Each row below holds a small network's activations on one input, seen along a few directions.
In each table, some parts of the input vary, and every possible input appears once, in random order.
A made-up example of a description, with smaller parts first: line(6) and (point or (values(2) and ring(5)) or ring(11)).
Shared parts are said once, and a part with two or three values counts as separate values.

Other details of the inputs shift rows strongly along three fixed directions, in all tables alike. That doesn't count.

A family of inputs:
x1: [  1  39 -76  48  31 -60  40 -23  47  -8 -30 -15]
x2: [ -8   1  10   0   6  -8  -5 -20 -18  23  -7 -16]
x3: [ 10  -3  -2 -29 -11   7 -34  21 -12   4  24   2]
x4: [-28  34  86  14 -26  14  15 -29 -15  -8  20  59]
x5: [  0 -58  11  54 -13  62  76  38  22 -52 -43  15]
x6: [ -5  57 -43 -29  15 -69 -43 -27  13  35  20  -5]
x7: [-17 -24  37  25 -38  26  16  13  21 -21 -16  39]
x8: [  6 -46 -12  61   4  50  88  39  37 -64 -49  16]
x9: [-24  31 109   8 -28   3 -30 -61 -68  27  20  -1]
x10: [-33 -36  93  48 -32  55  71 -39  -8 -60 -20  34]
x11: [-15  33  24  56 -18 -26  23 -37  28 -12  -1  40]
x12: [ 29  10 -88 -74  39 -27 -44  33 -11  22   3 -65]
x13: [-46  67  55  52 -15 -37  58 -63  16  -5 -28  37]
x14: [  6 -35  38   4 -35  47  -8  23 -17 -13  20  19]
x15: [ 25 -66 -25 -23  -7  35 -37  49  -7   4  16 -17]
x16: [-23  55 -11  41   4 -53  37 -36  57 -12 -21  45]
x17: [  5 -33  24 -40 -11  39 -31  26 -23  16  26   6]
x18: [ 39 -78 -83 -67  33  25 -34  67   7  10 -36 -66]
x19: [ -3 -17  12 -17  -7   2 -40  -5 -15  32  24   1]
x20: [ 29  44 -69 -27  38 -42 -30  -3 -15  10  19 -52]
x21: [  2 -16  15 -43  -4   3 -51 -28 -33   3  50  -9]
x22: [ -8 -50  -2  60  -4  42  93  28  44 -46 -59  21]
x23: [-27  51  -6  41   2 -47  34 -41  49   5  -6  42]
x24: [-16  67  38  27 -19 -44 -14 -58 -13  19  42  27]
x25: [ -2 -73  24  -1 -25  65  19  48  17 -17 -15  27]
x26: [ -7 -25  43  29 -18  52  57  26   6 -51 -35  20]
x27: [-12  59 -15  44  -7 -57   8 -44  30   4  13  24]
x28: [  8  41  -8 -19   6 -25 -28  -6  -6   4  31   9]
x29: [  8 -54  31 -45 -15  42 -59  24 -43  32  36  -9]
x30: [ -3  29  53 -48  -9   1 -56 -18 -73  33  34 -29]
x31: [  6  31 -12   7   6 -27 -18 -18  -6  15  38   7]
x32: [ -5  21  34   2  -5 -24 -46 -41 -27  34  35   7]
x33: [-11  34  32  20  14  -4  29 -31 -20   2   4  10]
x34: [-17   9  80  -9 -22  10 -23 -28 -46  14  -2  -6]
x35: [ 21 -37 -90   9  29 -14  13  37  64 -13 -26  -5]
x36: [  9  16 -94  14  35 -50  24   7  79  -8 -27   6]
x37: [  9  43 -56 -30  20 -46 -23   1  18  13  21  -2]
x38: [  2  51 -70  27  13 -62  24  -6  62 -16  -7  18]
x39: [-26  74  45  50   3 -34  35 -61   7   2  30  56]
x40: [ 20  23 -77 -32  52 -56 -35 -14  -2  37  -3 -54]
x41: [  27    8 -117    0   42  -40   11   28   58   -6    3  -10]
x42: [ 14 -40  30 -63  -4  50 -54  33 -43  21  36  -4]
x43: [-10 -71  44  48 -20  81  83  38  14 -47 -47  29]
x44: [-11  51 -30  38  10 -44  49 -18  38 -21 -29   2]
x45: [  8  82 -55  38  22 -69  21 -33  41 -14  20  20]
x46: [ 27 -66 -65 -15   0  23  -8  69  47 -29 -33  -8]
x47: [-15  26  14   0  -2 -14  19 -15  -2   2 -16  -1]
x48: [-10 -57  84  -4 -21  88  33  27 -32 -21 -19  18]
x49: [  0   2 -32   4   3 -15  13  11  21 -12 -32 -21]
x50: [ 17 -19   2 -41  -5  16 -52  13 -50  21  18 -50]
x51: [  3 -33   0 -43   3  18 -28  14 -25  27 -10 -34]
x52: [ -7 -42  59  -3 -33  37 -39   1 -35  19  25  11]
x53: [  3 -42  -2  52 -17  50  74  38  30 -59 -44   9]
x54: [ 19 -38  21 -22  -7  41 -37  26 -34   4  35   0]
x55: [  0   9  41 -51   2  18 -33   0 -56  18  16 -20]
x56: [  7 -13 -27   4  -2   0  -2  11   2  -5 -18 -31]
x57: [ -7  20  25  14   7 -19 -11 -39 -26  19   0 -15]
x58: [ 24 -38 -78 -38  27  -3  -6  46  26  -8 -46 -48]
x59: [ -8  32  37   0   1 -17 -24 -42 -50  32  25 -18]
x60: [ 15 -54 -16 -45   7  37 -15  42 -17  11 -16 -36]
x61: [-21  63  70 -27   1 -18 -27 -59 -66  48  37  -4]
x62: [ 25 -47 -64 -58   6  13 -41  61  14   4   0 -24]
Description of these inputs: values(2) and (point or (line(5) and ring(6))).
Changing only the values(2) part turns x10 into x21. The same change can be made to x48. Which row results?
Answer: x42
A walk changes only the line(5) part. It starts at x33 and steps to x43. List the rest of the walk in order.
Answer: x22, x2, x40
Which other rows does x5 become when the values(2) part takes its other values? List them by row number.
Answer: x31
Which other rows does x34 become when the ring(6) part takes its other values? List them by row number.
Answer: x9, x18, x40, x57, x58

A family of inputs:
x63: [-16  11  51   5 -10   6   4 -26 -15   5  17  29]
x64: [-24  16  47  43 -14   1  31 -35   6 -15   5  36]
x65: [ 2 -7  1 -1  5  9  4  7  8  3  2 15]
x66: [  0  -7  59 -47 -26  15 -74  -5 -58  35  47  -3]
x67: [-24  26  45  22 -13   0  38 -23   8 -10  -2  40]
x68: [  6 -26  53 -47  -5  35 -46  -5 -67  22  22 -27]
x69: [ 16  35 -29 -60  16 -45 -86 -13 -36  41  44 -40]
x70: [  7 -37  -8  21  -1  27  29  14  14 -27 -17  -5]
x71: [ 14 -37 -11 -25   0  33 -10  41 -20   0 -16 -32]
x72: [ 15 -24 -54  -8  15  11  21  47  40 -15 -24  -1]
x73: [  2  -9  11 -20   2  20   5   7 -19  -5 -10 -18]
x74: [-15  13  34  53 -14   0  35 -26  -2 -10  -7  19]
x75: [-11 -10  18  11 -13  22  28  13  13 -26 -20  18]
x76: [-25  69  26  61  14 -41  59 -60   9  -4 -10  26]
x77: [-28 -11  56 -34 -19 -15 -61 -39 -36  64 -11 -21]
x78: [ 17 -68 -31  -8  -5  38   0  49  21 -20  -4  -1]
x79: [-33  58  48  54  -1 -27  54 -60  14 -15  -5  48]
x80: [  7 -41 -18  17  -9  25  16  27  25 -31 -15   7]
x81: [ 12  84 -56 -43  49 -79 -45 -36 -30  52  27 -55]
x82: [  27   23 -124    1   44  -58   -1   14   60    5    3  -17]
x83: [  4 -14  -6  23  -4  10  20  18   8 -13 -20  -5]
x84: [  6 -15  39 -40 -20  19 -65  11 -42  32  35  -3]
x85: [  2  -6 -12   2  -5  11  13  25  23  -9 -12  17]
x86: [ 16 -60  -4 -26 -17  38 -33  39  -8  -1  14  -3]
x87: [  33   -7 -122   -1   30  -35   -4   39   61   -8   -7  -16]
x88: [  6 -18  -1  12  -7  12   5   1  -1 -14  -5  -8]
x89: [ 11 -34 -20  14  -6  22  23  31  22 -33 -29  -8]
x90: [  9 -29  -9 -18  -3  29   3  30  -5 -16 -21 -21]
x91: [-12   5  46  28  -8  10  10 -26 -27   8  10   4]
x92: [ -7 106 -52  -1  29 -97  -7 -51  23  22  22   4]
x93: [-18  15  26  14  -4   4  36 -10   9 -17 -14  21]
Describe the family of inputs behind these rows.
Answer: point or (line(5) and ring(6))
Which other rows does x64 become when the line(5) part takes its other values? List them by row number.
Answer: x70, x78, x82, x91
Which other rows does x70 become when the ring(6) part takes its other values? List them by row number.
Answer: x68, x73, x88, x89, x90

A family of inputs:
x94: [ -3   6 -17   6  10  -8   7   5  15   5   2   9]
x95: [ -7  11 -12  -1  -5 -17   0   6  19   1 -21   2]
x96: [ 20  18 -16 -83  19 -19 -93  -9 -68  46  47 -59]
x97: [-24  19  81  26 -35   4  -4 -43 -28  15  25  32]
x98: [ -1 -23  23  -9  -8  30  14  12 -13  -8  -9  -1]
x99: [  3  16 -15   6   6  -6  13   3   2  -9  -8  -7]
x100: [  3   9 -13  -2   9 -10  10   4  16  -5   5  11]
x101: [  0  -3 -17   9   8 -11   3  -7  17   0   0   7]
x102: [ 17 -94  17 -15 -19  75  -8  64 -21 -16 -23 -22]
x103: [ -3   5 -15   1  13  -6  16  -6   8   1 -10  -6]
x104: [  4   7 -18   9  -2 -10   1   0  17 -10   7   6]
x105: [  1  13 -14   2  10  -8  18   4   2  -2 -10  -4]
x106: [  17   15   -2  -88   17  -21 -101   -6  -64   56   61  -37]
x107: [  4  12 -13  11   4  -8  10   0   5 -10  -7 -14]
x108: [  7  14 -17   6   3  -7   3   8  14  -8   5  14]
x109: [ -5 -29  25  -1 -10  33   4  15  -1   1   2  13]
x110: [  3  -2 -19  13  -4 -14   2  -4  16  -2   4   4]
x111: [ 15 -94  24 -20 -14  79  -7  53 -19  -8 -23 -16]
x112: [  3  13 -15   2   7  -6  14  -3   5 -12  -6  -8]
x113: [-30  24  88  16 -19  13  11 -45 -36  18  10  23]
x114: [  3   1 -20  16  -5 -14   1   1  13   1   3   5]
x115: [ -5   2 -17   2  11  -9   7  -2  17  -1   3   9]
x116: [  5  15 -15   4   6  -5  14   0   5  -9  -7  -8]
x117: [  2 -24  24  -6 -10  30   5  20  -2  -6   3  17]
x118: [ -3   3 -16   2  10  -8   8  -1  19   2   3   7]
x119: [-34  28  91  10 -37   2  -4 -39 -23  15   1  30]
x120: [-27  19  89  24 -23   5   5 -48 -39   6  11  20]
x121: [  7  11 -16   2   4  -7   4   3  17 -11   7  12]
x122: [  2   6 -19   9  -1 -11  -1   0  16 -12   7   7]
x123: [  1   0 -14   8  15 -10   9 -10   8  -1 -13  -6]
x124: [ -3   8 -15   6  13  -6  15   0   5   4 -12  -5]
x125: [  4  10 -19  13  -3  -9   0   6  14  -7   6   7]
x126: [  1   9 -14   9   6 -10   9  -4   4 -15  -7 -12]
x127: [ -5   4 -16   2  14  -7  15  -7   7  -1 -10  -5]
x128: [  3  11 -14   2   9 -10   9  10  13  -2   3  13]
x129: [  2  10 -14   9   5  -9  10  -2   6 -13  -7 -14]
x130: [  1  -2 -16   9   7 -10   4  -6  18   3   0   5]
x131: [  5   9 -18  11  -3  -9   0   2  16  -8   6   6]
x132: [  2   4 -13  12  14  -9  10  -3   6   4 -15  -6]
x133: [ 17 -87  10 -19 -20  77  -8  70 -20 -23 -21 -25]
x134: [  2 -29  24   7 -11  27   5  11 -12  -7 -12  -8]
x135: [  2   0 -17  11   6  -9   4  -4  18   5  -1   5]
x136: [  2   1 -13   8  14  -9  11 -10   9   1 -13  -7]
x137: [  2  12 -14  -1   9  -7  19   0   5  -3  -9  -5]
x138: [ 17   6 -24 -53  17 -22 -77  -2 -38  52  39 -35]
x139: [ -3 -25  22  -9  -6  29  13  11 -15 -10  -9   1]
x140: [ 11  15 -22  -6   6 -10  -8   5  11  -2  12   5]
x141: [  1  -3 -20  13  -3 -15   0  -5  15  -5   4   5]
x142: [ -8   7 -12  -5  -4 -18   0  -1  20  -4 -20   2]
x143: [  5  10 -17   2   5  -8   2   2  16 -13   7  14]
x144: [  3   3 -13  11   7 -12  10  -6   6  -5 -10 -12]
x145: [-35  26  90   8 -36   1  -4 -40 -22  12   1  29]
Changing only one part turns x110 into x141. The same change can be made to x98. Which row results?
Answer: x139
Changing only one part turns x102 into x144. The same change can be made to x124. Which row results?
Answer: x103
Describe the family of inputs behind these rows.
Answer: line(4) and (point or (values(2) and ring(6)))
Which other rows agree with x134 in the line(4) part? List them by row number.
Answer: x97, x107, x109, x111, x113, x116, x117, x119, x131, x135, x137, x140
Which other rows does x96 become when the values(2) part takes its other values? List them by row number.
Answer: x143
